Each row below holds a small network's activations on one input, seen along a few directions.
In each table, some parts of the input vary, and every possible input appears once, in random order.
A made-up example of a description, with smaller parts first: line(6) and (point or ring(9) or (values(3) and ring(8))).
Shared parts are said once, and a part with two or three values counts as separate values.

Other details of the inputs shift rows strongly along three fixed directions, in all tables alike. That doesn't count.
These rows show it; all are for the same input, with only those details redrawn:
-42; -7; 6; -17; -13; -7; 11; -5; 22; 56; 34; -33
-49; -15; 2; -15; -26; -8; 17; -9; 28; 75; 45; -39
23; -4; 11; 11; -6; 5; 11; -6; 4; -9; -4; -12
24; -1; 11; 13; -2; 4; 10; -8; 2; -13; -6; -12
-3; -32; 35; -3; 29; -8; 25; 33; 3; -32; -12; -19
27; 24; -1; 7; -15; 11; -3; -27; 1; 5; 2; -5
6; -62; 20; 24; -10; -7; 42; 21; 20; 0; 4; -31
-27; -12; 7; -8; -16; -4; 15; -5; 20; 44; 28; -30

Table:
row 1: -13; 18; 31; -36; 49; -20; -15; 17; -14; -22; -8; -17
row 2: 10; -71; -13; 6; -21; -28; 35; 48; 5; 19; 11; 16
row 3: -27; -15; -32; -32; -20; -17; 12; 24; 4; 79; 37; 1
row 4: -12; -8; 2; -15; 15; 1; 9; 12; 10; -13; -2; -10
row 5: 42; -5; -30; 38; -53; 21; 7; -35; 2; 10; 9; 1
row 6: -28; 42; 29; -39; 64; -12; -27; 8; -14; -31; -15; 18
row 7: 43; 36; 5; -7; 20; 20; -28; 3; -38; -70; -41; 20
row 8: -30; 14; 19; -35; 42; -16; -15; 15; -7; -29; -2; 5
row 9: 28; -80; -16; 21; -31; -5; 48; 52; -3; 9; 2; 8
row 10: -21; 47; -25; -9; -15; 23; -23; -35; -2; 25; 16; 18
row 11: -45; 65; -5; -45; 36; 16; -29; -10; -11; 4; 3; 14
row 12: 28; -14; -12; 4; -9; -9; -3; -4; 5; -10; -4; -9
row 13: 77; -8; 0; 52; -10; 7; 10; -23; 0; -41; -24; 17
row 14: -19; 22; 20; -10; 36; -22; -18; 9; -14; -8; -26; 4
row 15: 51; -65; -20; 44; -48; 2; 30; 0; 18; 1; -1; -21
row 16: -17; 28; 15; -13; 41; -10; -13; 11; -14; -2; -29; -5
row 17: -24; 46; 37; -44; 55; -12; -25; 7; -16; -33; -8; 4
row 18: -10; 28; 25; -23; 33; -4; -9; 3; -13; -11; -1; -10
row 19: -54; -15; -38; -7; -2; -18; -3; 8; 36; 52; 24; -14
row 20: -14; 19; -18; -6; 31; 12; -14; 23; -5; -28; -23; 10
row 21: -13; 48; -26; -12; -6; 22; -28; -28; -7; 13; 3; 25
row 22: 30; 29; -41; -6; -44; 3; -17; -17; -22; 39; 17; 40
row 23: 5; -61; 5; 17; 2; -18; 30; 23; 17; -22; 0; -13
row 24: -3; 69; -10; -21; 11; 1; -33; -43; -1; 25; 7; 15
row 25: 10; 32; -12; 12; -29; 12; -19; -41; -2; 27; 11; 18
row 26: -24; -16; 0; -6; 14; -1; 1; 15; 6; -14; -4; 16
row 27: 21; -85; 1; 34; -38; -8; 33; 24; 13; -10; 2; -17
row 28: -49; -16; -10; -28; -18; -2; 2; 8; 11; 53; 31; -32
row 29: -44; -20; -28; 5; -14; -6; -3; 11; 23; 34; 18; -3
row 30: -16; 23; 31; -20; 22; 0; -11; 4; -15; -21; -2; 3
row 31: -15; -68; 9; 9; 19; -17; 27; 39; 22; -28; -10; 3
row 32: -14; 21; -2; -17; 36; 6; -6; 3; 3; -18; -9; 9
row 33: -7; -2; 22; -10; 15; -2; 10; 9; 4; -6; 0; -17
row 34: 16; -76; 23; 43; -30; -10; 40; 18; 7; -8; 8; -16
row 35: -30; -30; 3; -1; -46; -13; 8; -7; 14; 65; 41; -31
row 36: 1; -61; -15; 36; -3; 4; 24; 44; 13; -32; -19; 0
row 37: 39; -63; -20; 58; -43; 1; 31; -10; 28; -5; 2; 8
row 38: 45; -1; -7; 24; -22; 14; -2; -16; -4; -41; -15; 20
row 39: 49; 50; -22; 27; -57; 7; -28; -76; -4; 38; 25; 11
row 40: 75; 7; 14; 29; -8; 19; -8; -4; -35; -61; -38; 11
row 41: 3; -19; -24; -8; -30; -2; 12; 28; -18; 30; 14; 23
row 42: -37; -48; 41; 1; 36; -25; 20; 56; -6; -21; -26; -12
row 43: 14; -11; -19; 12; 3; 8; 7; -1; 12; -12; -13; 10
row 44: -10; -13; -24; 22; -57; 13; 12; -32; 21; 74; 34; -13
row 45: -9; -14; -11; 23; -65; 7; 11; -30; 10; 66; 41; -19
row 46: 48; -5; -4; 28; -16; 10; -3; -13; -11; -44; -15; 21
row 47: 39; 36; 17; 9; 30; 23; -17; -1; -33; -66; -44; 34
row 48: -1; -59; 6; 15; -8; 6; 36; 30; 13; -23; -5; -14
row 49: -8; 53; -3; -13; -18; 13; -21; -38; -13; 37; 23; -7
row 50: -30; -33; -10; 9; -29; -5; 22; -10; 32; 69; 34; -23
row 51: 68; -10; -13; 43; -32; 28; 8; -13; -9; -52; -27; 20
row 52: 30; 58; -25; 25; -48; 32; -23; -66; -10; 33; 14; 21
row 53: -87; 9; 25; -41; 35; -4; 3; 20; 6; 40; 26; -21
row 54: -21; -46; 44; -8; 44; -28; 26; 43; 3; -31; -4; -23
row 55: 19; -11; -11; 8; -7; -3; 7; -8; 14; -15; -2; -1
row 56: 52; 52; -28; 11; -50; 15; -27; -64; -6; 43; 14; -8
row 57: -4; 21; 23; -20; 30; -10; -7; 0; -3; -18; -3; -7
row 58: 40; 48; -53; 24; -45; 16; -22; -74; 14; 36; 16; 20
row 59: -44; 60; -9; -47; 37; 14; -30; -5; -11; 3; -2; 16
row 60: 68; 5; 17; 20; 1; -3; -12; -9; -20; -51; -27; 8
row 61: -5; -3; 15; 12; 0; 2; 3; -6; -2; -3; 4; 8
row 62: -33; -17; 8; 1; -10; -13; 8; -9; 22; 42; 31; -9
row 63: 56; 7; 3; 35; 1; 15; 6; -18; -4; -31; -23; 11
row 64: -71; -3; 27; -49; 18; -12; -1; 27; -1; 43; 27; -39
row 65: 67; -5; 8; 44; -26; 25; 9; -13; -17; -47; -26; 13
row 66: -11; 14; 10; -15; 18; 9; -8; 11; -19; -33; -8; 9
row 67: -29; 42; 2; -44; 65; -8; -26; 9; -4; -31; -19; 19
row 68: -2; 61; 0; -18; -9; 19; -23; -33; -13; 18; 9; -1
row 69: -6; 54; -29; -19; -16; 9; -24; -45; 0; 37; 24; -4
row 70: -39; -46; 37; 2; 32; -15; 24; 58; -10; -18; -28; -15
row 71: 52; 5; -27; 36; 10; 3; -17; 3; -1; -60; -40; 32
row 72: 1; -26; 1; -32; 37; -27; 13; 62; -16; -18; -11; 21
row 73: -49; -8; -1; -6; -1; -28; 1; 2; 16; 63; 11; -26
row 74: -19; 81; 4; -25; 26; 7; -39; -16; -31; 14; -22; 7
row 75: -43; -55; 27; -9; 38; -12; 26; 51; 9; -37; -7; 2
row 76: -24; 14; 6; -38; 19; -16; -23; 8; -4; -1; 6; -6
row 77: 55; 15; -31; 33; 16; 15; -13; 4; -3; -57; -45; 23
row 78: -30; 44; 18; -50; 54; -9; -28; 9; -10; -38; -9; 12
- Changing only one part turns row 75 into row 37. The same change can be made to row 35. Which row results? => row 60
- Describe the family of inputs behind these rows. => ring(6) and (point or (values(2) and line(6)))
- List by row number the other rows that have the ring(6) part in common with row 16. => row 3, row 4, row 15, row 18, row 32, row 33, row 43, row 50, row 56, row 63, row 69, row 77
- Which other rows does row 60 become when the values(2) part takes its other values? List them by row number. => row 76
- Which other rows does row 5 become when the line(6) part takes its other values? List them by row number. => row 11, row 20, row 28, row 48, row 59
- Which other rows does row 14 become when the ring(6) part takes its other values? List them by row number. => row 16, row 42, row 70, row 73, row 74
- Which other rows does row 25 become when the values(2) part takes its other values? List them by row number. => row 26
- List by row number the other rows that have the ring(6) part in common with row 70. => row 7, row 10, row 21, row 36, row 40, row 41, row 45, row 47, row 51, row 52, row 65, row 66
- Which other rows does row 55 become when the line(6) part takes its other values? List them by row number. => row 12, row 19, row 23, row 58, row 67
